Here are a small network's activations along a few directions, averaged over the inputs that share one value of a field.
Related values have similar rows: they may be neighbours, one step apart, or belong to one group.
Strong random noise was added to every row along 2 fixed directions; ignore it. To show where, here is one row again and again, with new noise each time:
[  59  123 -253  163 -268  132  227   45 -307  -85 -105 -220  152 -143]
[ -12  129 -151  -82  -10 -139 -363   48 -239  -76  -85 -282   28  121]
[ -22  101  -75   24 -127  -45  -89  107 -421 -124  -34 -239  107   63]
[ -29   77  -12  124 -238   46  169  158 -581 -166   10 -201  180    4]


Values of F:
f13: [-230 -245  717  -93  101 -218  -29  193 -738   -8  352  212  -84  347]
f2: [-135 -179   95   11  168 -183 -222   38  286   77 -144   10   95  181]
f21: [  34  -60  388 -273  130 -286 -500 -213  146   92  256   86 -290  240]
f15: [ -40 -167  100  217 -290  361  318   17  213 -265 -143   79  109  -98]
f6: [-228   50 -247  -15 -168   11 -130   24 -125   21 -306  -16   92 -137]
f3: [  68 -109  128  -77  431 -322 -197   11   -3   44  -51  141   -7  -28]
f23: [ -99  141 -293  -12  -72   11 -210   72 -226  -61   14 -117    1  -45]
f11: [-309 -104  419   80  -74  156  385 -102 -536   72  125   51   15  -50]
f22: [   8   36  373 -164  299 -326  -61  281  -98   22  240  263 -183  235]
f14: [-212 -274  380  249 -151  164  309  289 -295  -85  190   39    3  123]
f4: [ -35    1 -319  223 -278  183  315 -163  280   46  -82  -34  132  -18]
f8: [ 374   75 -450 -101  194  -36  369 -200  662  180 -190  407  162 -411]
f7: [ -49  118   88  -46  -80  -32   32    1 -166 -249   35    7  118  -43]
f24: [ 200   86   72  163 -197   34  693  155 -239   15  299  238  253 -221]
f12: [-122  -84  455   20  -42  104  -81  -12 -216  -15  337  -76 -186  146]
f18: [-133   -4  195 -225   95 -385 -411  253 -296  -41 -216  -71  108  222]
f10: [  41  -63  279   75 -216  323  641  -24 -239  109   69   59 -203  -85]
f1: [   1 -168  192   54   -4   53  -32   49   31 -185  179  176  101  333]
f20: [-272 -182  126   96  -34  187  119  135 -178  -13 -133   28  156  136]
f19: [ 230   33  298   84  103  -75  457  136 -151  -61  551  266  251   63]
f9: [-255  -61  461   65 -116  113  330  389 -835 -240   96  -79   79   20]
f17: [ 438   37 -301   65   65  148  252  -20  548   39   74   56  -57 -194]
f5: [  54   45  -44  140 -119  197  338 -303 -110  118   95   -7 -112 -148]
f16: [-169   -9  132  -89   47  -13 -522  148 -199 -298   28 -210  -44   84]
Each value of F is a pair of two hidden parts, and every pair occurs once (4 first parts, 6 second parts).
- Changing only the second part turns f11 into f21. f6 has the same second part as f11; what does that change turn f6 into? => f7
- Changing only the second part turns f12 into f13. f15 has the same second part as f12; what does that change turn f15 into? => f2
- Changing only the second part turns f14 into f4. f9 has the same second part as f14; what does that change turn f9 into? => f23
- Changing only the second part turns f20 into f1. f3 has the same second part as f20; what does that change turn f3 into? => f19
- Changing only the second part turns f22 into f24. f10 has the same second part as f22; what does that change turn f10 into? => f5
